A small network was shown many inputs. Here are its activations along a few directions, one row for each input.
Each table varies a few parts of the input and shows all the possible inputs, shuffled.
A made-up example of a description, with smaller parts first: one of 3 separate values, together with either a single point or one of 9 places along a line or (one of 4 places along a line, together with one of 5 places around a ring).
Shared parts are said once, and a part with two or three values counts as separate values.

Other details of the inputs shift rows strongly along two fixed directions, in all tables alike. That doesn't count.

Table:
row 1: [ 36  -3  40   0  12 -11  26 -15 -48   1 -23  -4 -16]
row 2: [ 63   8  27 -38  73 -34  66  -8 -36  26   7 -15 -13]
row 3: [ -7 -12  11  19 -19  26  -7  -7  28  26  16  12   5]
row 4: [-27  29 -44  -3 -34  10 -58  12  10 -75  -6  24  -3]
row 5: [-36 -29  17  47 -51  44 -24  -9  38  36  18   6  16]
row 6: [-17   0 -31   1   4  -7 -11  19  18 -20   1 -11   7]
row 7: [ 30 -32  37  -9  56 -19  74  -5 -12  78  17 -37   0]
row 8: [-22 -36  59  42 -57  49   1 -27   0  63  15  -3   8]
row 9: [ 24 -47  75  60 -11  32  46 -24  -2  90  20 -29   1]
row 10: [ 18  -7  18  -4  34 -30  38   4 -31  22 -10 -36  -6]
row 11: [ 19   0  24 -15  12   1  20 -11 -16  21   9   4  -3]
row 12: [ 18 -13  -1   8  43 -34  36  13  -6  21  -3 -36   1]
row 13: [-29 -15  25  16 -47  32 -22 -17  12  35   8  18  12]
row 14: [-10 -29  33   7  -5   8  23 -12  -1  66   7 -14  11]
row 15: [ -8  34 -48 -20  -8   2 -42  11  28 -58   1  35  -2]
row 16: [ 64  23  -3 -58  89 -52  62   7 -42  -9  -1 -18 -18]
row 17: [ -3  17 -37 -20  11  -6 -19  13  31 -24   6  21   0]
row 18: [ -1 -13  58  22 -46  31 -13 -34 -13  32 -11  40   0]
row 19: [  -5   56  -81  -35    4  -15  -51   28    6 -118  -12   24  -10]
row 20: [ -6 -29  50  31 -27  24  19 -17 -16  48   7 -23   0]
row 21: [  7  33 -42 -26  13  -9 -25  10  23 -47   1  30  -3]
row 22: [ -1  -2  -9  -7  30 -35  22  14 -16   1 -14 -35   0]
row 23: [ 10   2  22  20 -22  -1 -18 -13 -26 -19 -29  15  -8]
row 24: [-21  22 -60 -39  21 -35 -12  31  -4 -60 -15 -16   0]
row 25: [ -8  17 -60 -57  50 -44  10  30   2 -33  -6 -15   3]
row 26: [-39   3   2  59 -77  43 -71 -11  24 -21  -3  29   6]
row 27: [-19  -1 -12  20 -31  26 -31   2  33 -10  10  17   5]
row 28: [-19  32 -75 -69  36 -45 -13  33   1 -60 -14  -1   2]
row 29: [ 21  13  -9   5   8   1   2   4   0 -23   2  -1  -9]
row 30: [  2  27 -26 -13  -8   8 -26   3   4 -51   3  23  -6]
row 31: [-31  23 -28  42 -64  34 -80  -2  30 -59  -6  40   3]
row 32: [-33 -17  -6  21 -28  25 -26  -3  42  27  15  16  15]
row 33: [ 36 -14  51  -5  25  -2  53 -17 -37  45  10 -21 -10]
row 34: [-23  10 -49 -35  19 -19 -10  20  19 -19   0   1   9]
row 35: [-12  -4  11  64 -58  41 -44 -14  30   0   3  22   4]
row 36: [ 23  23 -15 -45  39 -26  17   7 -22 -25   0   1  -9]
row 37: [ 57  15  18 -58  71 -52  57  -2 -62  -6 -25  -5 -21]
row 38: [ -2  10  -5  15 -27  28 -25  -5  21 -18  10  23  -1]
row 39: [ 15 -26  51  -4  12   3  48 -16 -25  68  11 -23   1]
row 40: [ 10 -16   2  -1  46 -36  45  13 -16  25  -5 -46   2]
row 41: [-26 -17  52  51 -90  59 -47 -34   1  11 -11  44   3]
row 42: [-10  -7 -17 -10  19 -17  16  15  -2  -4  -1 -29   4]
row 43: [ 13 -30  39  57 -10  14  17 -12  10  54   8 -18   3]
row 44: [-33  12 -44 -24  -9  -8 -25  17  10 -37  -6  -1   6]
row 45: [-23  -7 -21  -9   1  -3  -1  10  11  -1   2 -12   9]
Each input here is: one of 5 places along a line, together with either a single point or one of 8 places around a ring.
Changing only the place on the line of 5 turns row 39 into row 13. The same change can be made to row 3. Which row results?
> row 17
Changing only the place on the line of 5 turns row 31 into row 30. The same change can be made to row 43. Which row results?
> row 27
List by row number the other rows that have the place on the line of 5 in common with row 24.
> row 1, row 4, row 6, row 9, row 19, row 20, row 29, row 42
Which other rows does row 38 become when the place on the line of 5 takes its other values? List them by row number.
> row 15, row 21, row 29, row 35

Table:
row 46: [-10  11 -62 -22  23 -20  -9  36  23 -58  -3 -11  16]
row 47: [-19  24  -9  -8 -36  22 -56  -5  -6 -68 -15  52 -12]
row 48: [-13  12 -48  -3  20 -28  -4  37  14 -34  -6 -22   6]
row 49: [-58   9 -39  20 -67  48 -70   9  57 -30  13  31  14]
row 50: [ 27  27  -9 -27  15 -20   6  -5 -37 -54 -36   4 -13]
row 51: [ 64  -6  44 -16  46 -14  64 -11 -28  48  21 -18 -18]
row 52: [ 88  11  42 -66  93 -47  88 -20 -87  24  -8 -23 -15]
row 53: [ -1  36 -59  -8 -12  -1 -45  31  12 -83 -13  15 -10]
row 54: [-56  32 -91 -31   6 -43 -42  46  11 -71 -26 -12  13]
row 55: [ -9 -47 106  67 -94  68 -23 -65  -3  81  14  50   4]
row 56: [ -4 -34  27   0  16  -1  40  -6   5  66   4 -14  16]
row 57: [-28  -6 -48 -28  12 -25  -9  26   6 -25  -6 -26   3]
row 58: [ -1  16   4  13 -29  -6 -24 -13 -27 -38 -32  14 -13]
row 59: [-32 -37  32  49 -47  50 -14 -20  50  64  20  20  11]
row 60: [ -8  -3  35  59 -53  51 -27 -27  26  12  19  24   4]
row 61: [ 12  12 -24 -27  44 -19  26  12  10   6  18 -15   2]
row 62: [  8 -40  62   1  35  -9  77 -21 -24  91  22 -53   3]
row 63: [  2  -8  19  55 -30  15 -25  -7   9   1 -10  -4  -4]
row 64: [ 16   4 -21 -56  68 -47  48  24 -20  18  13 -33  -5]
row 65: [ 22 -14  41  30 -12  24  -2 -22   9  48  11  20  -1]
Changing only one part turns row 51 into row 63. The same change can be made to row 61. Which row results?
> row 48
What do these inputs look like to the network?
> one of 4 places along a line, together with one of 5 places along a line

Table:
row 66: [ -4  -1   2 -21   7  -1   8  -1   9  21  15  15   4]
row 67: [ -43  -42   91   84 -116   83  -44  -53   22   77    9   41   16]
row 68: [-36   2 -21   9 -30  -4 -29   8  -4 -29 -19   0  10]
row 69: [  3  -4  24  25 -39  45 -10 -17   1  -3  19   7  -4]
row 70: [-22  -3  13  14 -36   6 -25  -5 -12 -10 -17  14   3]
row 71: [-43   7 -34  37 -47  27 -62  12  46 -23  12  16  15]
row 72: [ 29  -4  -7  -5  56 -37  46  17 -21   4  -6 -47  -8]
row 73: [ 30  38 -39 -37  35 -36 -11  19 -14 -65 -20  17 -16]
row 74: [-59 -13 -13  32 -65  30 -52  -1  30  -1  -6   1  15]
row 75: [ 25 -22  20 -31  54 -18  64   3 -13  54   9 -28  -1]
row 76: [ 32 -20  60 -12  21  12  65 -18 -45  57  18 -31  -7]
row 77: [ 29   2  -7 -19  54 -23  42   4   6  13  13 -19  -6]
row 78: [  3  43 -65 -76  36 -40 -18  23   3 -69 -14  28  -3]
row 79: [ 10 -10  28  37 -14  11  -2 -12 -15   4 -12   1  -7]
row 80: [ 41   5   2 -21  50 -18  37  -1  -1  16  13  -4  -8]
row 81: [ -18   61  -96  -36  -15   -6  -84   24   41 -114  -13   60   -3]
row 82: [ 24 -13  20  19  25 -20  34  -1 -26  10 -12 -37  -9]
row 83: [  1 -27  24   1  22  -9  40  -1  -7  58  13 -35   7]
What do these inputs look like to the network?
> one of 2 separate values, together with either a single point or one of 8 places around a ring
Changing only the choice among 2 separate values turns row 83 into row 71. The same change can be made to row 68. Which row results?
> row 82

Table:
row 84: [-14  10 -28   2 -12   0 -22  12   3 -38  -8  -5  -4]
row 85: [ 39  -7  34   7  37 -14  50  -8 -37  28   3 -34 -12]
row 86: [ 27  11  12 -11  29 -28  21   0 -34  -3 -10 -14 -10]
row 87: [-18   2 -32   7 -12  -5 -24  18   8 -41 -18  -7  -3]
row 88: [ 48  20  20 -28  30  -6  25 -12 -33 -12   1  15 -17]
row 89: [-26  -6 -34  -3 -12  -5 -17  21  14 -25 -10 -12   5]
row 90: [ 27   0  11   4  30 -31  22   4 -38 -18 -22 -21 -13]
row 91: [ -5  20 -18   6 -13  -4 -30   3  -7 -45  -9  10  -3]
row 92: [ -4 -13 -12 -22  40 -23  28  12   9  31   5 -17   6]
row 93: [ 32  31 -17 -48  29 -15   7   1 -12 -33   1  25 -14]
row 94: [ 50  18  23 -27  29  -9  23 -11 -38 -21  -8  16 -19]
row 95: [-21   4 -43   4   3  -2 -16  21  40 -21   4  -4   8]
row 96: [ 11  14 -42 -13  42 -28  10  21  11 -28  -2 -14   0]
row 97: [ -1 -19 -17 -11  43 -19  37  20  25  29  17 -34   8]
row 98: [ -5  17 -13  11 -15  -6 -30   4 -15 -50 -18   8  -6]
row 99: [ -6  21 -25   3 -10  -3 -29   5   4 -38  -2  12   1]
row 100: [ 14  27 -23 -26  26 -31  -1  13 -16 -30  -9  -2  -7]
row 101: [ 10  22 -22 -17  -4   9 -26   1  21 -33   1  42  -4]
row 102: [ -9  13 -44 -49  37 -33  12  23  -6 -25   2 -18   2]
row 103: [-15  10 -57 -50  47 -35   9  31  18 -21  10 -13   7]
row 104: [-16  15 -13  -8 -18  -5 -26   1  -7 -34 -18  11   0]
row 105: [ 35 -24  58  30  17  -1  50 -16 -41  46  -2 -34 -12]
row 106: [-50  -8 -29  19 -42  31 -42  11  59  -1  22  11  19]
row 107: [ 16   8   9 -23  25 -23  21  -3 -28   3  -8 -13  -6]
row 108: [-39   3 -14  18 -50  28 -54  -6  36  -3   5  29  12]
row 109: [-31  10 -20  31 -50  32 -53  -2  30 -28   5  23   8]
row 110: [-32 -53  53  52 -55  42   4 -22   8  71   6 -13  18]
row 111: [-31  11 -34 -23  -5  -1 -24   9  17 -15   5  11   9]
row 112: [ 30  27 -23 -48  32 -16   7   4  -2 -29   2  27 -12]
row 113: [ 42  16  17 -33  26 -11  25  -9 -35 -19  -9  15 -18]
row 114: [-18  13 -35  -2  -6   3 -21  14  23 -27   7  -2   3]
row 115: [-31   5   7  39 -65  26 -56  -9   4 -29 -15  25   3]
row 116: [ 29  -8  17  -1  36 -25  35   1 -13  34  -3 -19  -3]
row 117: [ -9 -11  24  37 -36  21 -19 -14  13  29   5  12   7]
row 118: [ 16  10 -26  -9  33 -32   6  16 -21 -48 -22 -18 -12]
row 119: [  5  25 -31 -42  30 -31  -1  13  -9 -28  -7   1  -4]
row 120: [  5  20  -7 -16 -19   6 -25  -4  -7 -50 -19  39 -11]
row 121: [ 20 -15  19  -9  37 -19  40  -2  -8  48   2 -20  -1]
row 122: [-45 -16  -6  32 -64  37 -42   0  28  -1   6   4  13]
row 123: [ 14 -38  53  19  12   9  59 -11 -14  82  21 -45   1]
row 124: [ 25   0  -1   0  39 -18  31   4  -4  11   7 -24  -1]
row 125: [-40  -7 -46 -15   6  -4 -17  23  43  -5  10   1  16]
row 126: [ 46  15  20 -23  29 -12  22  -7 -37 -25 -16  14 -20]
row 127: [-33 -47  54  50 -61  49  -1 -25   8  70  14  -8  18]
row 128: [  2  -7  -1 -25  27 -28  27   6 -24   6 -19 -18   2]
row 129: [-13 -50  62  37 -20  35  26 -28  14 104  24 -11  15]
row 130: [-30  12 -29 -20 -10  -2 -24   7   7 -20  -1   9   8]
row 131: [ 50  -5  60  -1  16  15  43 -28 -26  46  14   9 -12]
row 132: [ 26 -26  93  35 -37  50  25 -47 -20  73  15  17  -7]
row 133: [-33   0   6  44 -66  21 -55  -4   5 -29 -24  24   2]
row 134: [ 27 -31  59  28  14   9  58 -16 -22  73  15 -42  -6]
row 135: [-17  11 -14  -6 -17  -9 -26   5  -6 -36 -26  11  -1]
row 136: [ 35   9  -4 -31  35 -14  24  -1  -1   1   3  15 -11]
row 137: [ 15  -5  -5  -4  38 -15  35   9   7  20  12 -30   0]
row 138: [ -9 -17  16  47 -30  21 -16 -11  20  23   4   6  10]
row 139: [ 11  -2  36  19 -33  43 -15 -26  15  25  18  37   1]
row 140: [  5  -2   4 -27  25 -23  28   2 -27  10  -9 -18   0]
row 141: [-54 -10 -18  13 -46  32 -42   2  41   6  20  16  20]
row 142: [-28   9 -19  33 -49  26 -57  -3  31 -26   4  27  12]
row 143: [-28 -34  34  42 -41  43   1 -12  29  64  29 -12  14]
Changing only one part turns row 126 into row 131. The same change can be made to row 87. Which row results?
> row 114
What do these inputs look like to the network?
> one of 6 places along a line, together with either one of 2 separate values or one of 8 places around a ring
Which other rows does row 94 become when the choice among 2 separate values takes its other values? List them by row number.
> row 113
Which other rows does row 93 become when the choice among 2 separate values takes its other values? List them by row number.
> row 131
A walk changes only the place on the line of 6. It starts at row 92 and steps to row 129. List the rest of the walk in order.
> row 111, row 130, row 140, row 128

Table:
row 144: [  3 -16  60  40 -54  40  -8 -35 -11  35  -3  22   0]
row 145: [ -62   30  -87   14  -59    2  -99   28   32 -102  -29   28    7]
row 146: [15 12 11  7  3  5 -7 -6  5  7  9 22 -4]
row 147: [-15   8 -22  13   0 -21 -14  15  -4 -37 -23 -15  -2]
row 148: [  4  -7   1 -14  18  -5  11   4  13  22  12 -12  -1]
row 149: [ 28  24 -20 -28  30 -19   9   5  -7 -29   9   6  -8]
row 150: [ -7 -30  26  28 -34  31  10 -10  28  51  22   3  10]
row 151: [ 19  17 -42 -29  53 -54  12  29 -32 -52 -22 -42  -7]
row 152: [ -3 -11   1 -14  23 -10  31  -1  -6  36   6 -26   2]
row 153: [ 37   0  15  -6  30   1  36 -10 -12  20   5   7 -12]
row 154: [  8  14  24   2 -15  16  -5 -16 -26  -4  -6   9  -1]
row 155: [-26  -6   0  42 -33  11 -17   5   1 -14  -8 -15   2]
row 156: [-47   3 -39  -9 -24   9 -41  19  31 -32   5  15  15]
row 157: [  1 -23  63  36 -48  44  -7 -33 -13  32   0  22   0]
row 158: [ -2 -13  10  -9  24 -11  29  -2   0  36   4 -19  10]
row 159: [21  9  6 -5 15  5  2 -4  3 -8  7 17 -7]
row 160: [ -8 -18  -2  -9  15 -12  18  -2   2  23   5 -13  10]
row 161: [-20 -10  -4  14 -27  24 -20  -2  34  14  15  12  15]
row 162: [ 41  25  -9 -52  50 -47  25  10 -41 -32 -20   1 -24]
row 163: [ 14  -6   7 -20  31  -9  37   7   4  30  11 -24  -5]
Changing only one part turns row 157 into row 154. The same change can be made to row 151. Which row results?
> row 155
What do these inputs look like to the network?
> one of 4 separate values, together with either a single point or one of 4 places along a line
Which other rows does row 149 become when the choice among 4 separate values takes its other values? List them by row number.
> row 146, row 153, row 159
